These are the activations of a small neural network, seen along a few directions. Each row is one input.
Each table varies a few parts of the input and shows all the possible inputs, shuffled.
A made-up example of a description, with smaller parts first: line(4) and (point or ring(9) or (values(3) and ring(5))).
Shared parts are said once, and a part with two or three values counts as separate values.
In the rows, zero is written as 128.

Other details of the inputs vary at random and push rows far along three fixed directions, the same in every table; ignore that.

Rows:
x1: [130 187 157 124 159  98 144 106 124 113 113 116]
x2: [172 130 124 144  77 120  71 121 137 111 122 201]
x3: [100 142 121 107 119 100 100 158  93 142 104  72]
x4: [150 170 144 130 188  97 154 108 128 129 121 101]
x5: [158 132 138 156  91 160 134 103 175 114 136 214]
x6: [178 152 129 149 119 116  97 103 131 100 121 169]
x7: [ 65  93 104 140 118 201 185 130 149 136 151 126]
x8: [111  92 108 105 106 126  97 171  95 143 110  65]
x9: [145 181 158 126 186  92 174 127 153 166 107  89]
x10: [ 72  98 122 106 152 135 147 145 104 136 168 107]
x11: [134 113 102 146  94 148 100 132 128 123 129 151]
x12: [192 129 119 154  78 133  81 122 148 114 105 177]
x13: [ 73  92 113 109 161 129 151 146 109 151 171 114]
x14: [155 133 124 163 110 146 133 100 172 127 147 227]
x15: [116  81 104 102 125 117  91 171  85 145 133  73]
x16: [114 104 110 152  83 184 133 107 146  99 141 188]
x17: [125 171 153 147 124 161 186  89 164 102  98 130]
x18: [163 141 120 170 111 157 136  91 170 111 132 206]
x19: [104 110 133 111 120 138 138 146 126 139 130 109]
x20: [ 77 116 145 118 130 173 191 121 149 124 142 125]
x21: [142 190 144 138 175 104 152 106 127 123 111  96]
x22: [ 71 101  95 126 149 145 149 139 107 144 153 101]
x23: [156 141 146 149  91 157 137  97 173 104 124 204]
x24: [ 60 135 141 121 137 159 184 105 126 103 150 133]
x25: [ 90 109  95 112 122 107  96 175  94 168 129  84]
x26: [147  85 105 137 105 144 110 142 139 144 134 152]
x27: [ 76  81 118 100 119 141 120 144  96 117 161 124]
x28: [193 135 135 146 112 126 106 121 152 123 110 157]
x29: [206 142 123 135  96  80  48 150 132 148 100 153]
x30: [175 165 139 118 157  69  91 132  98 124 101  83]
x31: [120 146 155 164 127 146 175  74 178 120 111 124]
x32: [134 165 142 156 140 161 185 100 171 124 115 136]
x33: [135 172 166 115 158  96 145 106 122 105 118 116]
x34: [119 118 136  91 135  94 102 159  92 137 119  75]
x35: [123 160 175 122 155 135 187  93 152 103 128 137]
x36: [129 172 165 135 175 136 203 106 172 142 128 124]
x37: [122 178 169 141 153  91 160  99 157 147  93  74]
x38: [144 168 142 131 154  96 124 119 125 128 129 134]
x39: [116  75  96 105 134 110  95 173  89 160 136  80]
x40: [130 164 138 151 163 145 176  87 151 111 139 151]
x41: [153  95  94 122 105  84  41 161  94 148 142 156]
x42: [143  82 101 132 122 130  97 130 117 126 157 167]
x43: [ 80  93 117 111 138 146 157 157 128 163 148 100]
x44: [157 184 159 104 175  52 108 133  99 132 102  75]
x45: [139 102 101 144  97 149 110 138 141 139 125 148]
x46: [155 115 132 128 111 127 109 140 141 139 132 153]
x47: [201 104 116 148  91 130  81 126 152 125 122 190]
x48: [ 62 110 110 115 154 134 152 144 107 148 161 107]
x49: [163 187 139 125 162  61 116 151 129 178  84  72]
x50: [135 185 152 129 165  96 145 111 127 124 122 119]
x51: [ 72  98 101 123 109 150 124 156 112 147 150 119]
x52: [170 176 136 126 146  68 101 150 128 167  88  88]
x53: [123  87 127 138  76 189 141 109 151  94 134 179]
x54: [181 130 122 145  96 120  73 107 124  92 123 187]
x55: [159 156 141 130 162 104 128 113 122 118 123 116]
x56: [171 180 151 114 146  79 111 138 116 135  66  50]
x57: [134 114 112 114 131 111 105 166 108 157 109  64]
x58: [ 57  92 135 114 110 187 185 127 140 120 149 128]
x59: [163 193 147 122 153  69 112 150 125 163  82  65]
x60: [123 116 135 134 150 142 158 104 148 119 171 188]
x61: [177  76 101 118  97 105  44 161  99 133 131 137]
x62: [125 156 159 132 165 132 177  93 148 108 152 159]
x63: [144 185 134 147 156 116 149 113 142 134 101 103]
x64: [182 129 135 136 117 118  93 103 126  92 128 176]
x65: [125 114 150 126 130 153 159 106 150 108 154 178]
x66: [132 155 161 131 182 128 193 101 162 133 145 145]
x67: [ 80 101 126 109 127 148 153 155 123 150 141  94]
x68: [134 196 156 130 159 105 153  97 120 101  94  90]
x69: [197 145 122 132  98  83  40 125 101 100  97 146]
x70: [127 164 160 132 186 124 187  94 152 121 152 149]
x71: [139 184 156 130 144 110 153 120 147 137  96 104]
x72: [103  87 116  94 111 121  96 161  79 123 117  65]
x73: [ 73  99 122 106 128 149 143 130  94 105 139  91]
x74: [ 87  92 102 125  93 166 127 149 118 131 123 103]
x75: [138  94 118 123 103 139  94 121 109  95 140 157]
x76: [ 72 101 103 123  88 163 124 140 104 114 122 103]
x77: [ 90 124 112 126 129 134 135 145 122 150 139 116]
x78: [187 129 105 161  96 120  79 120 145 128 118 189]
x79: [ 67  75 123 117 121 194 177 120 128 105 159 130]
x80: [209 122 136 120 105  74  44 144 116 125 119 162]
x81: [106 109 123 117 162 136 158 136 121 142 140  92]
x82: [111 198 159 144 165 134 198  95 160 127 119 125]
x83: [162 131 133 159  82 173 133  92 171  92 116 200]
x84: [160 178 149 116 117  78  96 141 118 135  74  85]
x85: [ 92  74 117 106 126 142 125 157 111 141 164 123]
x86: [ 83 104 138 119 159 162 191 122 144 135 170 138]
x87: [134 128 128 126 115 115  98 124 115 112 138 162]
x88: [109  82 109  97 118 120  92 166  82 134 125  72]
x89: [ 86  85 116 111 132 155 146 145 107 129 147  92]
x90: [ 72  84 117 129 116 199 184 129 143 126 151 124]
x91: [130 107 137 134 147 146 163 113 158 133 166 185]
x92: [105  92  85 121 111 125  99 177 104 171 116  73]
x93: [139  93  93 145  68 152  76 136 122 114 131 170]
x94: [136  95  99 139  63 153  75 131 119 104 122 167]
x95: [ 88 103 100 104 135 102  92 170  80 154 146  86]
x96: [ 74 154 137 117 130 132 158 129 117 127 114  87]
x97: [153  68  97 130  97 137  71 134 111 112 160 181]
x98: [151 166 128 140 162 102 129 113 126 128 118 120]
Each input here is: values(2) and (point or (ring(6) and line(8))).
Changing only the values(2) part turns x58 into x53. The same change can be made to x14. Which row results?
> x78
Changing only the values(2) part turns x18 into x25. The same change can be made to x73. Which row results?
> x33
Changing only the values(2) part turns x28 into x46. The same change can be made to x97. Which row results?
> x70
Start at x71 and move only the ring(6) part, one step at a time. The first step leads to x2. Which rows follow, in order?
> x87, x44, x65, x19
Change only the line(8) part in x12. List by row number the other rows that result.
> x7, x17, x32, x45, x74, x83, x92

Rows:
x99: [ 49  86  91  92 154 101 107 180  60 168 165  61]
x100: [113  50  62 122  73 153  58 176  86 136 144 128]
x101: [177 116 111 124 145  71  61 143 101 145 142 146]
x102: [145 145 157 145 109 134 141  90 166 108 125 184]
x103: [159 126 149 125 152 117 132 111 143 112 167 198]
x104: [170 138 143 148 136 151 151  91 156  96 127 169]
x105: [166 132 153 148 127 139 150  91 174 116 129 172]
x106: [123 191 123 117 161  84 119 149  95 148  85  37]
x107: [159 139 140 163 130 141 148  80 162 106 127 169]
x108: [172 150 121 121 100  96  64 147 104 119 101 132]
x109: [ 82  47  98 147  83 191 138 120 147 126 170 177]
x110: [113 182 168 120 183 134 203 101 137 112 111  81]
x111: [170 149 125 122  96  92  67 154 114 133 101 136]
x112: [112 193 145 142 186 136 208 111 155 146 109  83]
x113: [193 132 119 124 112  96  74 155 121 141 102 127]
x114: [110 187 154 143 183 128 206 107 162 153 109  83]
x115: [ 35  93 131 105 134 180 199 148 133 147 154  92]
x116: [162 149 150 137 119 148 152 111 163 112 126 184]
x117: [148 164 133 157 118 147 145 102 164 118 124 184]
x118: [171 142 126 123 102  92  61 136 102 109 101 128]
x119: [ 93  47  77 122  62 136  52 159  86 128 143 128]
x120: [189 126 128 125 109  90  72 151 128 148 103 126]
x121: [ 22 105 126 112 127 177 194 145 130 146 152  96]
x122: [164 136 124 136  99  81  62 132 121 136 100 128]
x123: [ 36  85 132 105 139 180 193 129 119 124 155  84]
x124: [122 186 152 128 191 139 212 109 145 127 110  79]
x125: [123 183 128 119 162  78 117 139  92 138  85  33]
x126: [ 72  55 110 130  73 192 131 117 130  99 169 184]
x127: [159 135 163 138 117 137 146  94 169 109 129 179]
x128: [163 150 147 136 124 152 149 104 153  98 126 179]
x129: [ 86  53  88 147  92 204 138 119 130 105 170 175]
x130: [146 136 144 132 143 115 128 107 137 112 166 201]
x131: [190 119 130 127 115  89  68 133 116 124 104 117]
x132: [117 184 135 118 156  72 121 153 112 168  84  39]
x133: [ 69  67  97  81 167 105 112 187  67 167 166  56]
Changing only one part turns x112 into x111. The same change can be made to x114. Which row results?
> x121
What do these inputs look like to the network?
> ring(5) and (point or ring(6))
Start at x116 and move only the ring(6) part, one step at a time. The first step leads to x115. Which rows follow, in order?
> x127, x123, x110, x128

Rows:
x134: [ 46  91 105 128 133 177 174 133 128 140 167 127]
x135: [ 71  68  85 110 118 137 105 168  94 156 162 113]
x136: [ 97  91 132 140 117 191 172  92 152  91 175 199]
x137: [140 127 113 125 134 118 120 154 116 155  93  51]
x138: [150 171 144 111 178  70 119 132  98 133 111  76]
x139: [186 130 131 121 106  80  58 151 118 139 110 140]
x140: [170 121 126 160  83 167 111  83 155  75 134 225]
x141: [210 163 156 124 130  66  73 120 124 115  99 138]
x142: [149 126 120 117 168  96 122 155 113 163 116  64]
x143: [170  96 108 129 105 113  61 129 107 107 147 183]
x144: [228 181 169 148 148  91 115  78 160  93 119 205]
x145: [149 169 156 149 145 143 171  78 157  92 125 165]
x146: [166 119 134 155  88 160 124 100 173 105 140 227]
x147: [164 201 175 153 183 126 203  72 187 118 131 177]
x148: [ 50  93 107 129 120 181 174 134 132 137 155 125]
x149: [120 198 161 133 173 127 191  94 139 111  97  82]
x150: [ 93 100 124 134 169 179 207 118 155 142 160 123]
x151: [ 96 109 107 120 111 142 113 138  97 115 124  95]
x152: [104 146 156 110 177 120 178 118 127 128 137  96]
x153: [189 132 123 123 119  73  57 148 114 142 119 145]
x154: [118 137 122 109 144  91 108 161 102 156 115  71]
x155: [ 93 168 132 135 163 131 176 120 132 140 119  87]
x156: [167 116 136 153  97 153 122 100 170 107 151 231]
x157: [ 49  94 103 132 121 182 172 132 131 136 156 125]
x158: [109 205 150 145 173 130 197 100 151 132 100  86]
x159: [ 86 117 102 130 111 145 124 146 111 139 125  97]
x160: [173 112 136 152  88 158 112  89 158  81 141 228]
x161: [151 176 139 118 169  72 110 128  98 126 102  73]
x162: [ 45  92 105 129 133 176 175 132 128 139 168 126]
x163: [134  64 100 121  60 137  61 162 113 132 138 163]
x164: [116 141 130 110 122 104 113 159 108 151  95  61]
x165: [126 189 164 124 203 108 193  98 133 121 125  97]
x166: [ 92 106 113 116 127 130 127 151 113 146 141 106]
x167: [157 102 106 136 105 114  74 136 123 134 147 182]
x168: [ 74 113 146 114 162 163 200 112 139 120 164 128]
x169: [ 72  68  97 104  90 154 101 162  86 125 134  88]
x170: [146 127 115 123 146 108 118 156 116 158  98  56]
x171: [169 203 177 154 178 128 192  59 172  90 123 173]
x172: [190 101 121 167  96 171 128  97 178 109 137 215]
x173: [ 73  67  97 105 105 143 108 174  99 152 153 104]
x174: [184 141 113 136 112  77  49 143 108 137 112 141]
x175: [ 72  66  89 107 117 137 107 170  94 156 161 112]
x176: [118 130 132 102 151  91 118 160 105 159 125  79]
x177: [160 157 129 131 150 109 134 138 131 151  82  56]
x178: [203 174 144 139 107  85  79 126 140 128  82 137]
x179: [192 130 118 122 125  70  45 138  93 118 121 140]
x180: [211 126 119 137 126  90  71 142 128 143 103 126]
x181: [139 184 132 130 156  83 120 136 113 147  94  71]
x182: [ 97 156 154 117 149 138 179 115 132 120 109  76]
x183: [101 103 114 112 130 126 115 142  94 123 141 104]
x184: [139 178 140 120 154  85 128 141 120 149  92  67]
x185: [ 70 127 130 134 138 172 196 116 149 130 146 125]
x186: [ 70  75  83 116 110 142 101 168  91 149 155 106]
x187: [134  63  90 124  55 146  50 148  95 105 134 159]
x188: [ 93 111 111 121 106 142 125 150 117 140 122  98]
x189: [116 128 155 147 113 195 194  76 178  86 143 193]
x190: [ 49  95 107 131 110 188 173 133 134 134 147 120]
x191: [ 74  64 105 100  94 147 109 171  98 143 140  94]
x192: [100 104 108 115 132 128 112 141  93 121 142 105]
x193: [ 49  91 115 122 119 184 181 137 135 136 157 119]
x194: [116 184 177 120 198 115 209 103 152 136 126  96]
x195: [ 99 155 152 120 164 127 182 125 139 142 128  96]
x196: [137 176 149 118 142  95 133 141 126 146  83  65]
x197: [192 158 140 155  97 124 105 104 163 111 104 188]
x198: [150  76 116 143  67 168  93 108 140  86 154 222]
x199: [114 134 135 159 147 179 193  80 174 111 173 214]
x200: [124 126 137  98 150  90 114 158 103 152 124  79]
x201: [160 208 166 162 187 125 198  66 180 116 133 178]
x202: [118 191 173 128 165 130 200 103 157 127  97  85]
x203: [148 176 147 117 144  87 115 129 108 124  82  62]
x204: [ 72  70 105 131 140 192 186 134 140 142 164 114]
x205: [178 140 113 136 101  83  54 144 113 138 101 133]
x206: [100 153 155 115 159 130 178 118 131 123 117  82]
x207: [110 136 139 162 124 187 197  79 183 107 152 204]
x208: [185 134 120 126 121  70  56 146 111 145 118 143]
x209: [ 70  71  90 111 107 138 104 169  94 152 153 105]
x210: [ 73  61 107  97 105 142 109 171  96 145 152 101]
x211: [160  93 121 123  99 118  80 144 127 133 145 179]
x212: [206 166 146 128 139  68  82 131 134 139 107 146]
x213: [135  63 104 119  50 145  58 157 113 122 130 158]
x214: [ 52  80 120 111 146 173 179 128 116 121 178 123]
x215: [125 137 121 107 137  92  97 153  84 132 104  61]
x216: [121 200 158 135 186 118 190  92 135 111 107  85]
x217: [ 98  99 117 111 133 129 128 153 115 149 151 116]
x218: [176 140 111 138  91  93  55 143 118 134  94 133]
x219: [145 168 157 107 166  78 127 133 112 133 101  69]
x220: [ 90 168 133 136 151 137 177 119 137 139 110  83]
x221: [155  99 119 129  80 128  80 143 131 127 126 168]
x222: [216 193 160 162 139  96 120  83 173 113 109 202]
x223: [102 107 106 118 119 133 110 141  96 118 131 103]
x224: [146  88 115 149  60 176 105 118 159 107 142 219]
x225: [205 165 157 126 129  69  81 125 132 127  98 139]
x226: [153  76 123 141  62 166  97 117 152 102 150 224]
x227: [109 138 138 164 114 193 195  79 184 104 143 199]
x228: [164  91 122 124  77 124  66 134 119 107 128 169]
x229: [128 131 128 102 144  85  95 152  87 135 114  68]
Changing only one part turns x177 into x137. The same change can be made to x218. Which row results?
> x220
Changing only one part turns x142 into x150. The same change can be made to x205. Which row results?
> x157
Changing only one part turns x149 into x187. The same change can be made to x186. Which row results?
> x174
What do these inputs look like to the network?
> values(2) and line(4) and (point or line(11))
Change only the values(2) part in x206. List by row number the other rows that result.
> x228
Which other rows agree with x144 in the values(2) part and the line(4) part? List them by row number.
> x135, x143, x147, x150, x165, x168, x175, x199, x200, x211, x212
Change only the line(4) part in x196. List by row number the other rows that result.
> x139, x211, x221
Start at x169 and move only the line(4) part, one step at a time. The first step leads to x160. Which rows follow, in order?
> x229, x144

Rows:
x230: [104  81 117 129 150 206 184  90 114  62 160 128]
x231: [ 98 100 134  90 159 147 148 118  67  69 129  49]
x232: [195 160 146 169 122 133 139  86 184 122  99 168]
x233: [184 181 160 126 125  75 100 125 130 129  68  85]
x234: [192 183 139 142 136  82 107 131 139 150  67  81]
x235: [125  58  91 111  97 126  78 185 104 166 129  92]
x236: [168 126 101 161  62 155  82 121 147 108 116 205]
x237: [120 174 166 121 159 103 167 114 137 137  85  48]
x238: [177 165 160 143 147 101 129  85 151 103 142 201]
x239: [174 187 132 167 138 121 130  88 157 113 123 193]
x240: [106  66 115 128  55 186 113 133 137 107 143 173]
x241: [118  56 113  96  87 120  75 177  97 144 130  99]
x242: [ 72 113 110 132 148 180 186 123 138 129 179 167]
x243: [ 76  94 111 142 159 169 183 108 145 135 188 166]
x244: [ 52 130 118 110 144 119 140 140  89 135 137  74]
x245: [ 88  63 100 135  80 159  96 117 116 104 174 197]
x246: [ 80 128 110 116 126 153 156 163 118 156 104  50]
x247: [125 161 172 105 198  82 168 121 128 145 124  71]
x248: [ 87 112 115 101 160 134 155 169 109 163 144  78]
x249: [ 77  98 108 141 151 172 180 116 142 135 185 170]
x250: [100  89  74 131  83 130  72 170  93 152 116  91]
x251: [169 184 158 157 106 130 130  82 163  89 103 181]
x252: [ 89  99 124 129 127 200 199 130 162 135 151 144]
x253: [115  70 115  87  84 128  80 183  95 139 125  99]
x254: [110 185 137 165 172 148 202  78 164 122 138 158]
x255: [192 187 139 139 132  87 104 135 138 147  67  84]
x256: [164 115 119 107 109  72  37 156  86 127 135 146]
x257: [181 188 129 153 138  75  95 118 132 142  74  91]
x258: [119 188 137 124 202  91 165 131 120 155 126  77]
x259: [ 92 106 117 109 145 142 157 166 122 165 126  60]
x260: [111 187 128 139 189  89 155 116 120 152 111  68]
x261: [158 141 118 119  72  94  43 153  96 116  87 119]
x262: [ 90  84 119 134 149 178 187 123 153 141 179 163]
x263: [170 118 100 166  64 152  77 118 148 111 121 204]
x264: [ 62 120 121 117 123 130 137 136 104 133 118  60]
x265: [ 85  92 139  97 142 126 150 150 116 148 129  59]
x266: [188 176 167 104 155  66 104 137 120 130 102 116]
x267: [187  92 141 129  74 139  85 124 151 106 132 205]
x268: [ 63 140  96 119 144 133 141 156  94 149 131  77]
x269: [159 116 123 152  60 140  79 106 141  94 122 202]
x270: [ 72 110 138 124  99 200 188 116 152 107 135 140]
x271: [191 158 173 133 144 112 137  96 162 107 135 194]
x272: [168  99 117 111 113  62  29 149  87 131 138 144]
x273: [196  92 110 123 105  83  46 165 117 159 105 111]
x274: [101 193 159 140 154 149 196  80 152  95 133 163]
x275: [135 162 157 143 185 151 212  96 176 133 150 157]
x276: [115  43 118 117  91 161 109 136 129 117 182 201]
x277: [203 149 153 154 162 111 142  91 176 129 138 192]
x278: [111 190 159 104 186  88 160 128 110 131 122  85]
x279: [ 85  93  95 106  92 115  65 164  72 128 141 113]
Changing only one part turns x279 into x239. The same change can be made to x238. Which row results?
> x249
Changing only one part turns x230 into x231. The same change can be made to x260. Which row results?
> x245
What do these inputs look like to the network?
> values(2) and (point or (line(4) and ring(6)))
Change only the line(4) part in x273. List by row number the other rows that result.
> x235, x252, x259
